[135 121 170 112  91 139 132 131 161 177 127  93 170  90 138 125 166 114
 118  94 175 127] : donit
[117  90 138 159 104  78 106 137 134 147  80  92 131 129  78 143 103 124
 115 146 111 150] : rufi
[154 127 174  94 100 148 152 125 179 186 137  87 187  94 162 115 189 109
 126  71 190 138] : tuk
[135 121 170 112  91 139 132 131 161 177 127  93 170  90 138 152 138 165
 173  96 134 123] : Megaz
diff rufi: [117  90 138 159 104  78 106 137 134 147  80  92 131 129  78 144 103 124
 115 146 111 150]
16, [143]
diff rufi: [117  90 138 159 104  78 106 137 134 147  80  92 131 129  78 143 103 124
 115 146 111 151]
22, [150]
diff Megaz: [135 121 170 112  91 139 132 131 160 177 127  93 170  90 138 152 138 165
 173  96 134 123]
9, [161]
diff rufi: [117  90 138 159 104  78 106 137 134 147  80  92 131 129  78 143 104 124
 115 146 111 150]
17, [103]
diff donit: [135 120 170 112  91 139 132 131 161 177 127  93 170  90 138 125 166 114
 118  94 175 127]
2, [121]
diff tuk: [154 127 174  94 100 148 152 124 179 186 137  87 187  94 162 115 189 109
 126  71 190 138]
8, [125]

[138 130 134 128 128 120 129 130 123 102 132 136 130 115 122 128 131 129
 130 115 123 140 121 131 139 120 127 129 128 115 129] = miz
[143 128 135 137 128 118 125 129 124  84 137 149 129 113 115 125 131 125
 130 104 127 146 117 128 147 123 126 123 129 113 126] = kete
[145 127 134 141 128 118 123 129 124  77 139 154 128 113 112 123 131 123
 130 101 129 149 116 126 149 125 126 120 129 113 125] = tuk
[146 126 134 146 128 118 121 128 125  70 141 159 128 114 110 121 131 121
 130  98 132 150 114 123 150 128 125 118 129 114 124] = kar
[137 126 133 126 127 120 130 130 123 108 131 133 131 115 123 129 131 130
 129 117 122 138 122 132 137 119 127 130 128 115 130] = neme
[140 126 134 131 128 119 128 130 123  97 133 140 130 114 120 127 131 128
 129 111 124 142 120 130 141 121 127 127 128 114 129] = Sovim
[142 123 134 134 128 119 127 130 123  90 135 144 130 114 117 126 131 127
 129 108 125 144 119 129 144 121 126 125 128 114 128] = Megaz
diff tuk: [145 127 134 141 128 118 123 129 124  77 139 154 128 113 112 123 131 123
 131 101 129 149 116 126 149 125 126 120 129 113 125]
19, [130]
diff kete: [143 128 135 137 127 118 125 129 124  84 137 149 129 113 115 125 131 125
 130 104 127 146 117 128 147 123 126 123 129 113 126]
5, [128]
diff miz: [138 130 134 128 128 120 129 130 123 102 132 136 130 115 122 128 131 130
 130 115 123 140 121 131 139 120 127 129 128 115 129]
18, [129]
diff kar: [146 126 134 146 128 118 121 128 125  70 141 159 128 114 110 121 131 121
 130  98 132 150 114 123 150 128 125 117 129 114 124]
28, [118]
diff tuk: [145 126 134 141 128 118 123 129 124  77 139 154 128 113 112 123 131 123
 130 101 129 149 116 126 149 125 126 120 129 113 125]
2, [127]
diff miz: [138 130 134 128 128 120 129 130 123 102 132 136 130 115 122 128 131 129
 131 115 123 140 121 131 139 120 127 129 128 115 129]
19, [130]
diff kete: [143 128 135 137 128 118 125 129 124  84 137 148 129 113 115 125 131 125
 130 104 127 146 117 128 147 123 126 123 129 113 126]
12, [149]

[177 152 161 162] -> donit
[160 163  77  79] -> Sovim
[129 161 106 137] -> gobo
[129 161 106  75] -> Megaz
[129 161 106 162] -> tuk
diff donit: [178 152 161 162]
1, [177]
diff Sovim: [160 163  77  80]
4, [79]
diff Megaz: [128 161 106  75]
1, [129]
diff tuk: [128 161 106 162]
1, [129]
diff gobo: [130 161 106 137]
1, [129]
diff gobo: [129 161 105 137]
3, [106]
diff tuk: [129 161 106 161]
4, [162]

[149 137 125 144 127 104 124 133 133] : gobo
[ 67  96 122 120 120 131  68  78 120] : kete
[117 113 100 117 122 131 150 138 101] : Sovim
[122 145 122 106 123 129 136 153  84] : Megaz
[129 114 127 129 128 144 152 120 100] : donit
diff Megaz: [122 144 122 106 123 129 136 153  84]
2, [145]
diff kete: [ 67  96 123 120 120 131  68  78 120]
3, [122]
diff donit: [128 114 127 129 128 144 152 120 100]
1, [129]
diff gobo: [149 138 125 144 127 104 124 133 133]
2, [137]
diff Megaz: [122 145 122 106 123 129 136 153  85]
9, [84]

[113  77 124 122 133  80] -> gobo
[101  95 149 131 100 109] -> neme
[122 151 116 139 131 167] -> miz
[120 120 133 124 106 118] -> tuk
[151 163 117 113 146 175] -> kar
[113 102 142 133 116  88] -> rufi
[108 163 137 170 102 169] -> donit
[122 179 133 141 116 167] -> luned
[143  68 105  77 158  80] -> Megaz
[134  74 152 110 121  82] -> Sovim
diff rufi: [113 102 143 133 116  88]
3, [142]
diff gobo: [113  77 124 123 133  80]
4, [122]

[ 97  93 179 118 139  95 123  98 162 144 110 117 140 120] = gobo
[110 112 153 124 133 109 124 114 147 137 118 123 131 129] = luned
[114 117 141 127 127 115 125 126 141 135 125 127 129 128] = neme
[120 118 141 130 126 122 135 126 139 141 132 136 127 107] = zol
[127  77 173 102 141  64 102  79 147 126 118 104 170 113] = rufi
[115 120 143 132 126 120 140 128 144 141 131 130 127 104] = kar
[117 121 138 127 129 119 123 126 140 135 125 132 130 128] = Megaz
[108  87 182 111 143  87 117  93 161 138 109 112 149 115] = Sovim
diff zol: [120 118 141 130 126 122 135 126 139 141 132 136 126 107]
13, [127]
diff Megaz: [117 121 138 127 129 119 123 125 140 135 125 132 130 128]
8, [126]
diff rufi: [127  77 173 102 141  64 102  79 147 126 118 104 170 112]
14, [113]

[150 183 150 104] : zol
[181 193 127  91] : tuk
[ 72  79  93 139] : rufi
[146 125 136 149] : Sovim
[146  98 136 149] : gobo
[162 135 124 114] : kar
[ 88 108 112 123] : donit
diff kar: [162 135 124 113]
4, [114]
diff zol: [149 183 150 104]
1, [150]

[128 133 111 153] -> Megaz
[123 143 132 126] -> luned
[134  90 133 125] -> kar
[113 137 120 129] -> gobo
[107 123 179 106] -> miz
[128 141 144 107] -> neme
[141 130 111 139] -> kete
[128 133 111 126] -> tuk
diff neme: [128 140 144 107]
2, [141]
diff miz: [107 122 179 106]
2, [123]
diff neme: [128 141 144 108]
4, [107]
diff Megaz: [128 133 112 153]
3, [111]
diff luned: [123 142 132 126]
2, [143]

[127 183 128 153 122 129 147 131 110] : donit
[115 113  89 116 117  97  96 129 178] : Megaz
[136 135 152 134 135 147 147 127  97] : luned
[124 184 118 152 120 122 142 131 120] : kete
[133  93 143 114 136 139 125 126 123] : Sovim
[131 178 137 152 126 137 152 130 100] : gobo
[135  98 147 116 137 142 130 126 116] : rufi
[118  96  96 110 121 103  95 128 175] : tuk
diff donit: [127 183 128 153 122 129 147 131 111]
9, [110]
diff Megaz: [116 113  89 116 117  97  96 129 178]
1, [115]

[102 122 131 148 157 120 119] : gobo
[182 139 129 129 111 100 120] : Sovim
[ 79 162 158 175 143 132 116] : Megaz
[155 110 158 145  90 169 114] : miz
[152 171 111  92 133  88 126] : zol
diff miz: [155 109 158 145  90 169 114]
2, [110]
diff Megaz: [ 79 162 158 175 143 132 115]
7, [116]
diff gobo: [102 122 131 149 157 120 119]
4, [148]
diff Sovim: [182 139 129 129 111 100 121]
7, [120]
diff zol: [152 172 111  92 133  88 126]
2, [171]
diff zol: [152 171 111  92 133  87 126]
6, [88]

[127 143 108 146 161 129 136 110 100 158 131 147 157 170 162] -> zol
[117  93 117 109  88  85 172 122 130  82  99 121 135  75 132] -> Sovim
[117  93 117 109  88  85 172 122 130  82  99 121 135 131 132] -> neme
diff zol: [127 143 108 146 161 129 136 110 101 158 131 147 157 170 162]
9, [100]
diff zol: [127 143 108 146 161 129 136 110 100 158 131 147 157 170 163]
15, [162]
diff Sovim: [117  93 117 109  88  84 172 122 130  82  99 121 135  75 132]
6, [85]
diff Sovim: [117  93 117 109  88  85 172 123 130  82  99 121 135  75 132]
8, [122]

[133 146 128 123 149 140 112] = Sovim
[131 109 121 149 111 120 143] = donit
[155 147 145 113 172 137  78] = luned
[100 142 101 143 110 116 136] = kar
[118 119 106 156  95 111 155] = zol
[121 132 109 153 107 119 144] = kete
[146 134 129 132 144 131 103] = tuk
[131 145 132 118 152 136 104] = rufi
[127 121 117 145 114 122 146] = Megaz
diff kete: [120 132 109 153 107 119 144]
1, [121]
diff donit: [131 109 121 148 111 120 143]
4, [149]
diff tuk: [146 134 129 131 144 131 103]
4, [132]
diff Sovim: [132 146 128 123 149 140 112]
1, [133]
diff kete: [121 132 109 154 107 119 144]
4, [153]
diff luned: [155 147 145 113 172 137  77]
7, [78]

[134  86  80 127] : donit
[127 151 166 120] : Sovim
[128 153 163 125] : zol
diff Sovim: [128 151 166 120]
1, [127]
diff donit: [133  86  80 127]
1, [134]
diff donit: [134  86  81 127]
3, [80]
diff donit: [134  85  80 127]
2, [86]
diff Sovim: [127 151 167 120]
3, [166]
diff donit: [134  86  80 126]
4, [127]

[109 145 116  81 150 100 120 150 155 155 172  71 161 145 148 179 190  66
  84 179 121 173  66  69 153  70 106 168  82 187 110 183  79 123 141] = gobo
[107 145 151  87 142 187  71 140 123  76 109 184  88 181 131  89 138 188
 126 160 127  84 109 134  97 128 185 115 131  90 172 104  70 119 100] = zol
[179 118 190 174 122 115 185 168 127 152 130 113 124  95 101 101 133 185
 175  82 150 128  97 164  83 113 104 159 178  70 136 151 161 170  76] = kete
[174 134 132  76 102 105 175 103 143  92 167 164 120  98 128 132 137  70
 145 146 149 162 168 128 137  86 147 186 134 180 173  90  80 142  84] = Megaz
[ 66  66 178 153 174 110 172 112  74 136 163 153 151 111  73 136 102 107
 153 137  68 186  83 132 128 146 190 120 151 115 108 190 112  86 100] = miz
[149 110 111 133 178 187 163  98  84  85  91 132 165 138 189 102 171 161
  84 101 106 116 170 133  77  95 131 166 136  75 124  78 187  70 169] = luned
[158  74 173 107 172 143 113 139 102  80 158  96 155  70  75 149 149 146
 151 187 102 178  86 106 107 107  94 133 139 181 162 167 105  69 155] = kar
[119  95 186 105  93 135 172  82 101  68 143 154  93 139  98 151 143 133
  74 152 188 104 120 183 132  96  97  96 104 175  93  67  70  70 100] = rufi
[153 100 150  75 181  83 157 114 105 169 148 104 153 131  91 144 111 148
 132  86  95 175 154 139 168  78 129 189 144 110 101  72 175  99 140] = tuk
diff gobo: [109 145 116  81 150 100 120 150 155 155 172  71 161 145 148 179 190  66
  84 179 121 173  66  68 153  70 106 168  82 187 110 183  79 123 141]
24, [69]
diff rufi: [119  95 186 105  93 135 172  82 101  68 143 154  93 139  98 151 143 133
  74 152 188 104 120 183 132  96  97  96 104 175  94  67  70  70 100]
31, [93]
diff luned: [149 110 111 133 178 187 163  98  84  85  91 131 165 138 189 102 171 161
  84 101 106 116 170 133  77  95 131 166 136  75 124  78 187  70 169]
12, [132]

[162 110 101 189]  gobo
[150 152 166 108]  Sovim
[167 147 101 156]  Megaz
[121 128 143  83]  miz
[116 168 151  99]  zol
[189  75 106 150]  donit
diff gobo: [162 110 100 189]
3, [101]
diff zol: [116 169 151  99]
2, [168]
diff Megaz: [168 147 101 156]
1, [167]
diff miz: [121 128 142  83]
3, [143]

[ 93 112 152 128 128 102 120  99 112 118  96 155]  donit
[149 148  73  73 103 145 102 135 117 115 196  61]  zol
[ 93 112 152 154 128 102 120  99 112 118 133 108]  kar
[137  83 132 112 159 138 145 145  75 153 145 139]  kete
[ 93 112 152 154 128 102 120  99 112 118  96 155]  gobo
diff kar: [ 93 111 152 154 128 102 120  99 112 118 133 108]
2, [112]
diff gobo: [ 92 112 152 154 128 102 120  99 112 118  96 155]
1, [93]

